Each row below holds a small network's activations on one input, seen along a few directions.
In each table, some parts of the input vary, and every possible input appears once, in random order.
A made-up example of a description, with smaller parts first: one of 5 places around a ring, together with either a single point or one of 9 places around a ring or (one of 3 separate values, together with one of 4 places along a line).
Shared parts are said once, and a part with two or three values counts as separate values.
In the rows, zero is written as 128.

Other details of the inputs shift rows strongly along two fixed directions, in all tables alike. That doesn't count.

A family of inputs:
x1: [116 142 143 181 169 100 151 121 130 111  95 145 122 168]
x2: [132 141 140 175 141 122 145 120 151  67 121 112 134 122]
x3: [139 119 132 140 137 129 117 127 182  68 118 111 149 110]
x4: [147 135 146 147 144 147 111 130 153  73 127 122 160 133]
x5: [162 178 135  88 101 188  99 134 152 100 200  92 138 105]
x6: [160 149 131  78 109 183  78 134 150 104 188 111 157  99]
x7: [118 132 133 187 150  83 160 105 126 107  92 135 123 140]
x8: [100  88 125 169 144  84 168 131  85 156  80 177 110 147]
x9: [151 137 122  81 103 175  88 135 153  95 189 106 159  70]
x10: [116 107 102  79  91 121 138 149  63 215 161 157 103 110]
x11: [116 104  98  67  87 115 143 156  87 221 155 146  92 119]
x12: [ 59 107 128 183 160 108 157 104  79 182  68 104  90 155]
x13: [161 139 145 146 133 142 111 115 148  78 122 116 160 131]
x14: [145 166 144 147 145 137 112 106 157  72 129 115 143 133]
x15: [129 122 107  57  93 117 128 142  87 233 150 148  99 143]
x16: [124 101 134 167 141 110 153 131 157  88  86 133 130 137]
x17: [ 94  89 120 157 147  68 167 141 113 164  74 163 106 155]
x18: [ 99 134 101  77 108 113 136 137  79 219 173 156  92 111]
x19: [135 115 145 179 154 107 142 125 113 111  80 150 128 162]
x20: [ 78  99 104  85 107 158 121 130  51 243 136 101  98 114]
x21: [119 141 134 177 154  97 142 104 140  84  98 131 132 128]
x22: [122 124 105  51  98 118 117 141  88 229 148 156  98 140]
x23: [122 141 138 174 152 120 142 122 159  68 121 118 142 122]
x24: [164 141 120  85  88 172  96 128 148  98 188  96 164  74]
x25: [138 122 135 162 144 117 122 112 145  69 101 128 156 112]
x26: [146 159 148 167 148 123 131 106 150  79 115 115 140 146]
x27: [160 147 127  65 105 178  81 139 175 106 182  99 149 106]
x28: [158 148 129  69 104 181  91 149 175 104 183  95 153 111]
x29: [127 145 148 180 157 120 147 118 139  93 102 139 121 160]
x30: [109 147 110  71 113 123 124 136  78 226 174 159  91 136]
x31: [128 104 128 171 141  83 153 118 144 110  74 133 130 143]
x32: [144 160 125  91  96 184 112 134 158  90 204  97 141  80]
x33: [114 111 132 158 155  79 142 117  83 165  71 178 113 169]
x34: [152 132 147 149 136 158 115 127 150  73 126 127 152 132]
x35: [111 100 132 155 147  88 161 136 109 168  69 170  97 182]
x36: [112 103 136 181 157  95 150 129 125 102  85 150 139 136]
x37: [153 126 146 155 141 132 128 132 165  78  97 114 137 151]
x38: [111 111  94  58  93 107 129 141  89 222 148 152 100 113]
x39: [120 124 120  83 100 211  86 125 157 122 161  33 142  86]
Description of these inputs: one of 3 separate values, together with either a single point or (one of 2 separate values, together with one of 6 places around a ring).
Changing only the choice among 3 separate values turns x31 into x24. The same change can be made to x3. Which row results?
> x9
Change only the choice among 3 separate values in x32. List by row number the other rows that result.
> x8, x16
Change only the place on the ring of 6 in x6. List by row number the other rows that result.
> x4, x13, x19, x33, x34
Which other rows agree with x29 in the choice among 3 separate values? List them by row number.
> x1, x2, x5, x7, x12, x14, x18, x21, x23, x26, x30, x32
Change only the choice among 2 separate values in x4. List by row number the other rows that result.
> x36

A family of inputs:
x40: [124 127 128 132 131 118 133 131 114 141 126 142 123 133]
x41: [124 124 125 130 126 117 139 130 119 140 125 140 120 133]
x42: [122 129 127 132 130 120 135 127 115 141 126 142 121 134]
x43: [131 107 157 235 183  96 144 103 169  24  36 122 155 153]
x44: [127 122 127 127 128 118 136 134 122 142 121 138 121 138]
x45: [126 126 129 129 129 122 133 129 117 143 122 139 121 141]
x46: [114 117 126 131 131 125 134 127 119 148 118 123 123 133]
x47: [121 126 125 130 127 117 138 129 120 140 125 142 120 132]
x48: [138 139 128 115 123 139 116 125 137 119 143 123 135 118]
x49: [124 129 126 129 129 117 131 124 117 143 122 139 122 136]
x50: [124 127 128 128 130 122 132 128 119 143 121 140 121 140]
x51: [113 120 125 135 130 123 136 126 116 146 122 125 123 128]
x52: [126 125 125 127 126 114 136 128 120 142 122 138 121 135]
x53: [128 129 129 130 127 140 121 122 141 115 131 105 139 118]
x54: [123 125 128 128 133 119 130 130 118 142 123 141 122 139]
x55: [136 135 129 117 121 142 120 131 145 115 141 121 134 122]
x56: [122 126 125 129 130 116 137 130 120 140 125 143 121 130]
x57: [139 132 128 115 121 140 119 135 143 116 143 121 135 120]
x58: [116 122 125 133 130 123 134 124 117 146 119 123 114 131]
x59: [127 130 134 134 131 143 121 125 141 106 125 107 134 124]
x60: [137 135 126 113 120 135 118 129 141 117 145 121 135 117]
x61: [126 133 131 131 127 143 123 125 136 109 133 109 133 117]
x62: [137 137 126 113 118 139 119 127 142 117 144 120 134 117]
x63: [128 125 129 129 130 121 133 132 116 144 121 139 122 140]
x64: [141 135 127 115 118 137 121 131 140 117 143 120 135 118]
x65: [126 125 129 129 132 120 130 132 118 143 122 140 122 139]
x66: [126 127 127 129 131 115 130 128 116 143 123 139 123 135]
x67: [138 137 125 109 119 138 118 128 141 121 146 122 134 115]
x68: [115 124 126 130 130 122 132 124 114 145 117 124 118 130]
x69: [135 138 129 118 124 141 118 129 134 116 149 125 136 118]
x70: [122 124 125 129 130 114 136 132 120 139 127 142 121 131]
x71: [114 120 124 130 132 126 132 128 116 146 117 124 122 134]
x72: [126 124 126 130 127 116 139 133 118 140 125 140 121 132]
x73: [126 131 127 130 127 144 122 125 135 113 135 109 136 116]
x74: [123 129 127 131 133 119 134 127 116 141 125 143 122 132]
x75: [115 122 122 131 131 121 132 124 115 146 117 124 122 130]
x76: [124 127 128 127 133 121 131 129 119 143 121 141 122 138]
x77: [140 135 126 112 118 137 118 132 140 119 146 120 135 116]
x78: [141 138 131 123 123 139 119 124 138 112 139 120 137 123]
x79: [137 135 128 113 122 141 119 132 143 118 143 122 134 119]
x80: [115 120 126 132 131 127 134 128 119 146 119 124 114 135]
x81: [124 123 125 130 129 114 137 134 119 140 125 141 121 131]
x82: [137 132 129 116 123 139 119 133 144 114 142 122 135 122]
x83: [135 122 129 126 122 145 119 128 136 108 134 118 141 111]
x84: [136 119 131 129 126 145 117 128 141 105 125 116 142 118]
x85: [127 132 130 133 127 146 124 125 139 110 136 107 129 117]
x86: [139 133 130 120 121 141 122 131 144 112 139 120 135 124]
x87: [124 127 126 128 132 114 129 126 117 142 124 140 123 135]
x88: [127 127 128 132 129 119 136 130 113 141 125 141 123 135]
x89: [142 138 131 121 123 139 119 127 136 115 140 120 137 122]
x90: [139 138 131 123 122 143 122 127 135 113 145 122 136 121]
What do these inputs look like to the network?
> one of 3 separate values, together with either a single point or one of 4 places along a line or (one of 2 separate values, together with one of 6 places around a ring)
Changing only the choice among 3 separate values turns x69 into x87. The same change can be made to x42. Which row results?
> x49
Changing only the choice among 3 separate values turns x85 into x58. The same change can be made to x81. Which row results?
> x77
Change only the choice among 2 separate values in x76. List by row number the other rows that result.
> x79
A walk changes only the place on the ring of 6. It starts at x76 and steps to x54. List the rest of the walk in order.
> x65, x63, x45, x50

A family of inputs:
x91: [205 166 128  34  80 180  73 154 176  93 224 136 166  95]
x92: [108 122 129 152 137 116 140 119  77 163 113 138 119 139]
x93: [105 129 130 147 138 122 147 124  91 163 114 144  99 152]
x94: [125 149 114  88 119  72 152 143  53 237 153 223  83 165]
x95: [126 130 120 117 120 154 109 122 154  91 151  96 148  83]
x96: [137  96 160 231 179 107 137 108 158  30  37 116 167 152]
x97: [126 104 156 220 186 110 127 102 174  29  38 111 161 148]
x98: [150 171 128  85 101 186  93 117 156 109 187  72 140  99]
x99: [124 156 123  84 110 169 112 136 127 158 184  99 120 120]
x100: [130 135 125 113 117 152 123 139 166 102 157  93 137 105]
x101: [176 149 141 108 111 193  81 120 212  32 153  55 175  96]
x102: [134 141 105  56  79 158 111 136 135 159 192  94 122  83]
x103: [129 124 128 131 119 148 131 132 148  95 140 112 131 105]
x104: [116  92 148 208 172  93 156 120 133  94  35 147 123 175]
x105: [120 122  99  77 104  56 165 155  62 244 152 233  84 148]
x106: [106 100 114 135 122 105 150 132  87 167 117 143 119 115]
x107: [109  96 148 208 181  82 159 124 145 102  32 137 124 185]
x108: [ 79 122 110 108 130 104 138 122  50 238 126 157  87 141]
What do these inputs look like to the network?
> one of 3 separate values, together with either a single point or one of 5 places around a ring
Changing only the choice among 3 separate values turns x103 into x104. The same change can be made to x105. Which row results?
> x91
